A small network was trained on made-up records. Each row is its average activation on records with the value named, seen along a few directions.
Values that are neighbours, or in one group, have similar rows; names and order tell nothing.
In the rows, zero is written as 500.
Strong random noise was added to every row along 5 fixed directions; ignore it. To show where, here is one row again and again, with new noise each time:
399  572  556  869  724  505  328  462  546  561  388  831  356  400  646  545  596  514  488  551
356  309  461  508  511  283  446  370  642  591  417  518  352  543  561  591  642  628  421  435
281  470  775  644  440  534  289  467  469  429  495  381  344  575  475  581  426  604  505  598
304  509  701  556  559  386  341  512  727  535  617  532  376  334  576  695  280  676  538  434
459  648  427  769  690  500  482  522  511  525  557  728  450  309  655  484  421  433  579  472
393  573  387  553  513  325  560  510  615  519  772  386  464  272  634  521  216  491  597  359
436  549  558  600  473  649  496  516  278  378  501  444  471  584  463  424  451  432  590  582


P, 12 values:
p1: 407  525  599  717  580  604  351  498  601  518  303  625  374  556  553  521  598  565  393  666
p12: 609  418  526  460  656  362  471  399  606  674  386  739  546  404  542  594  732  611  416  462
p8: 558  491  382  276  219  306  617  546  659  561  738  40  603  402  477  430  305  550  520  452
p11: 514  614  389  643  508  371  509  455  445  552  651  397  526  440  591  361  487  344  490  439
p7: 615  315  495  19  504  512  561  604  741  536  330  648  580  594  410  714  616  736  424  400
p10: 588  639  528  433  511  557  547  586  612  518  553  435  628  385  509  556  422  529  477  452
p5: 461  417  395  404  381  310  564  491  564  571  717  288  488  452  548  481  414  435  510  372
p9: 612  511  658  618  611  555  366  471  601  568  347  737  559  445  484  580  644  523  399  596
p2: 515  478  459  518  362  463  547  481  515  374  659  353  469  481  437  440  336  418  534  514
p3: 447  351  435  446  351  264  432  409  616  584  468  330  361  608  505  536  589  543  316  475
p4: 461  564  464  579  566  514  533  515  430  433  571  605  506  447  544  483  432  475  555  482
p6: 461  484  364  493  459  266  454  397  671  658  635  238  505  394  567  525  427  484  400  369
A value of P combines one of 3 hidden first parts with one of 4 second parts; all combinations occur once.
Question: p7 and p10 share the first part; p7 and p5 share the second. Which value has the first part of p5 and the second part of p10?
Answer: p11
Question: p1 and p8 share the first part; p1 and p4 share the second. Which value has the first part of p4 and the second part of p8?
Answer: p12

S, 15 values:
s8: 314  502  639  669  565  476  233  482  705  469  454  563  361  425  514  781  364  656  429  523
s11: 373  537  853  411  555  479  331  460  615  522  751  369  533  282  397  692  217  690  574  556
s5: 444  463  542  470  472  348  491  420  343  505  624  272  596  527  400  481  306  396  504  435
s4: 591  537  436  593  611  418  418  545  794  584  441  747  391  456  607  541  567  549  357  544
s9: 465  408  421  579  413  541  505  510  419  409  373  538  375  600  517  405  578  449  414  654
s1: 546  649  605  283  449  631  543  710  508  466  534  418  573  437  496  645  300  613  522  414
s15: 525  567  611  592  327  449  315  528  561  577  574  376  424  430  428  507  423  492  466  495
s6: 743  467  325  271  476  458  797  472  509  554  465  525  758  509  442  422  663  400  540  367
s14: 581  495  287  426  522  396  499  436  425  676  455  456  599  476  585  345  704  411  447  341
s3: 561  271  276  196  300  319  753  367  585  515  423  30  502  671  449  446  694  614  353  510
s2: 341  316  386  337  346  247  676  443  573  488  791  43  525  549  656  476  349  532  598  362
s12: 454  564  328  868  570  557  541  472  326  502  527  636  325  483  622  285  560  258  561  533
s13: 592  418  220  359  568  559  783  534  547  499  339  732  597  499  538  483  690  580  598  478
s10: 686  479  476  313  510  651  631  557  363  416  565  752  624  515  386  427  547  356  615  419
s7: 337  429  396  598  556  332  452  349  469  508  377  568  375  663  535  488  653  510  410  479
A value of S combines one of 5 hidden first parts with one of 3 second parts; all combinations occur once.
Question: s9 and s8 share the first part; s9 and s12 share the second. Which value has the first part of s12 and the second part of s8?
Answer: s7
Question: s11 and s10 share the first part; s11 and s3 share the second. Which value has the first part of s3 and the second part of s10?
Answer: s4

C, 12 values:
c7: 629  642  446  581  492  436  528  479  450  527  608  369  671  361  515  442  378  399  524  468
c6: 452  331  686  476  391  564  363  525  484  515  376  578  400  676  423  524  638  540  507  620
c2: 611  484  531  573  556  623  449  472  290  478  413  548  511  656  460  431  667  324  399  581
c11: 591  767  324  906  644  737  499  595  362  445  370  682  497  454  623  329  517  293  497  675
c10: 478  418  437  491  445  534  621  416  313  470  489  424  487  562  476  381  623  458  577  578
c5: 489  761  612  738  670  531  354  583  475  548  655  788  520  311  570  497  353  395  592  424
c3: 417  541  535  715  461  252  338  412  789  628  651  293  419  290  632  541  473  605  403  469
c12: 385  524  472  441  654  570  631  504  581  401  538  602  519  412  523  590  291  549  599  436
c8: 425  571  416  488  541  310  578  497  486  547  776  469  580  291  600  531  298  479  639  262
c1: 430  653  490  480  332  469  513  592  554  509  668  101  505  379  549  489  276  578  521  499
c4: 536  555  681  433  365  600  494  572  444  339  618  329  514  561  387  454  278  464  534  588
c9: 428  399  433  451  370  574  496  514  454  361  482  337  373  651  450  499  480  508  444  578
The values of C form a 3 by 4 grid.
Question: List every value one step from c2, in the order listed.
Answer: c7, c5, c4
Question: List every value one step from c10, in the order listed.
Answer: c6, c12, c8
A value of C combines one of 3 hidden first parts with one of 4 second parts; all combinations occur once.
Question: c5 and c2 share the first part; c5 and c9 share the second. Which value has the first part of c9 and the second part of c2?
Answer: c11
Question: c12 and c1 share the first part; c12 and c10 share the second. Which value has the first part of c10 and the second part of c1?
Answer: c3
